85, 94, 82, 32, 55, 102, 105 -> 105, 32

70, 56, 65, 47, 85, 82 -> 85, 47

138, 88, 110, 55, 130, 159 -> 159, 55

109, 103, 134, 37, 52 -> 134, 37

109, 121, 30, 149, 123, 79
119, 135, 109, 134, 98, 111
-> 149, 30

65, 34, 60, 50 -> 65, 34

132, 75, 115, 112, 116, 118, 61
107, 135, 129, 124, 65, 134, 112
83, 115, 88, 70, 40, 70, 83
-> 135, 40

87, 109, 96, 157, 105, 111 -> 157, 87
---
104   53   51  121
104   97   72   32
 97   61  174   59
: 104

 54   91   61  145   99
102  127   77  165   83
124   82   59   46   92
: 54

 48   55  115  110
 89  110  152   94
 66  126  116   42
: 48

 55  100   96  104  103  142
 58  136  122  156  166  142
131  108   89   79   86   65
: 55

108  153  140  137
 90   97   94   55
 90  170   35  101
: 108

 48  109  110  108   92
161  127  100  105  109
 89   97   37  123   70
: 48

 87  104  173  126
104  119  131  121
 74  101   69   96
: 87

123  116   84  157
127  120   70  158
134   64  154  127
: 123

123  157  144  144  100  170
 99  108   98  117  101  104
158  128  101   41   97  123
: 123
---
86, 114, 29, 107, 48, 112, 61 yields 86, 61

172, 66, 72, 64, 69, 84, 60 yields 172, 60

74, 27, 121, 107 yields 74, 107

80, 130, 65, 158, 106, 32, 100 yields 80, 100

140, 129, 169, 156, 143, 141, 61 yields 140, 61

85, 91, 96, 26 yields 85, 26

93, 80, 89, 126, 163, 156 yields 93, 156

42, 125, 63, 83, 89, 67, 67
104, 136, 165, 25, 127, 145, 25
150, 161, 90, 171, 88, 89, 130
yields 42, 130

98, 41, 118, 94, 108, 47
99, 62, 81, 73, 40, 64
yields 98, 64
---
133, 53, 63, 148, 133
98, 163, 42, 65, 30
gives 63

83, 35, 75, 28, 40
122, 101, 100, 138, 104
64, 75, 103, 87, 76
gives 100

140, 92, 85, 38, 73
147, 92, 84, 50, 81
143, 92, 85, 42, 75
gives 84

36, 100, 63, 36, 110
39, 71, 100, 39, 109
gives 63

108, 84, 112, 85, 108
66, 127, 87, 120, 55
60, 160, 82, 105, 97
gives 87

72, 45, 101, 76, 55
72, 45, 86, 62, 67
gives 101

144, 102, 72, 136, 95
131, 129, 129, 98, 86
97, 36, 106, 109, 98
gives 129

96, 91, 145, 84, 126
92, 81, 169, 79, 143
103, 93, 140, 85, 130
gives 169
---
[118 164 105 101 123  92 104] => 123

[[106  52 165 167]
 [ 41  72  89  85]] => 72

[105 167  72 120] => 167

[144  32 111 124 171] => 111

[[153  97 110  78 150 124]
 [123  77  74 133 121 105]
 [ 69  71  62 101  68  92]] => 101

[[ 62 128  83 158 100]
 [ 63 125  86 123  95]
 [ 85 104  85 115 121]] => 85
---
76, 130, 129, 95, 128, 71, 169 result: 129
91, 167, 162, 94, 100, 83, 102 result: 162
78, 153, 33, 124, 99, 36, 29 result: 33
137, 136, 26, 120, 145, 73, 112 result: 26
173, 109, 129, 65, 80, 56, 37 result: 129
83, 175, 98, 62, 73, 128, 34 result: 98
51, 32, 67, 108, 119, 71, 49 result: 67
142, 125, 156, 76, 160, 85, 148 result: 156
171, 140, 122, 68, 65, 79, 69 result: 122
---
96, 76, 95, 86, 119
96, 45, 93, 88, 112
118, 167, 83, 70, 77
Answer: 83

47, 108, 35, 58, 134
92, 98, 153, 94, 55
129, 131, 80, 53, 68
Answer: 80

67, 111, 107, 124, 31
121, 55, 118, 71, 123
126, 119, 134, 79, 114
Answer: 134

136, 70, 109, 136, 61
149, 98, 50, 71, 144
74, 33, 95, 104, 45
Answer: 95

76, 63, 102, 166, 151
47, 143, 93, 122, 115
137, 76, 32, 115, 103
Answer: 32

99, 137, 124, 141, 48
117, 127, 134, 151, 42
53, 66, 120, 114, 51
Answer: 120
---
[108 170 128 104] out 108, 104

[ 76  29  67 109 159] out 76, 159

[[ 94 104 173  53 144 144]
 [ 92  91  92 104  63 107]] out 94, 107

[[ 61 137  63  45  62 113]
 [ 84  46 151 140  74  51]] out 61, 51

[[105  96  69  71 113 137 102]
 [101 133 118 133 125  79 137]
 [ 88  93  45  59  75  83 101]] out 105, 101

[[ 99  68 137  31]
 [125 160 117  67]] out 99, 67

[[ 53 100 115 121 112 101 100]
 [ 48  86 160 121 123 101 100]] out 53, 100

[[ 62  78 129  57  81 106]
 [ 46  69 104  86 104 118]
 [ 66 112 123  58 139 101]] out 62, 101

[[ 97 101 121  95 111 107  83]
 [120  99 133 104 122  89  43]] out 97, 43
---
87, 87, 111, 77, 153
96, 110, 109, 83, 132
90, 152, 126, 94, 110
gives 96

41, 143, 136, 76, 71, 111, 133
35, 92, 124, 50, 70, 135, 148
gives 35

39, 71, 128, 147
159, 65, 137, 149
gives 159

29, 101, 110, 69, 113
91, 128, 92, 107, 61
128, 52, 134, 170, 69
gives 91

81, 85, 81, 152
161, 125, 121, 61
gives 161

126, 33, 166, 139, 102
139, 32, 167, 149, 103
gives 139

133, 112, 99, 113, 68
45, 142, 68, 102, 92
92, 148, 131, 104, 47
gives 45
---
[150 104  41  56  97]: 104
[ 29 149 153  65 116 100 161]: 149
[ 98  83  64 123  30]: 83
[148  79  68  31 116]: 79
[ 94 125  99  98  69  43]: 125
[140  75  58 147 118  34]: 75
---
107, 91, 54, 31, 94
108, 122, 111, 130, 89
64, 62, 47, 75, 69
result: 108

133, 73, 109, 121
172, 100, 78, 124
result: 133

36, 78, 110, 79, 117
44, 63, 95, 90, 103
48, 126, 102, 81, 113
result: 44

128, 101, 118, 131, 89, 100, 71
70, 80, 71, 74, 77, 101, 58
71, 155, 47, 80, 120, 132, 136
result: 70

155, 112, 36, 82, 146, 120
127, 114, 32, 70, 157, 101
90, 68, 121, 122, 70, 65
result: 127

100, 97, 98, 66, 61
66, 132, 82, 160, 173
105, 96, 118, 68, 72
result: 66

140, 90, 127, 102, 50
105, 126, 119, 157, 129
result: 140
---
[[66, 52, 148, 100],
 [78, 153, 72, 148],
 [93, 117, 48, 146]] value 78

[[88, 126, 103, 29, 88, 94, 89],
 [91, 72, 114, 69, 114, 88, 90],
 [71, 77, 130, 75, 116, 89, 93]] value 91

[[116, 147, 100, 105, 61, 122, 120],
 [50, 124, 39, 121, 80, 39, 92],
 [89, 152, 57, 159, 156, 97, 68]] value 50

[[146, 54, 157, 162],
 [154, 65, 150, 163],
 [55, 126, 129, 121]] value 154

[[56, 67, 66, 82, 31, 76, 41],
 [75, 71, 65, 82, 165, 78, 149],
 [151, 147, 149, 126, 68, 133, 74]] value 75

[[135, 149, 83, 82],
 [136, 155, 82, 77],
 [131, 112, 70, 84]] value 136
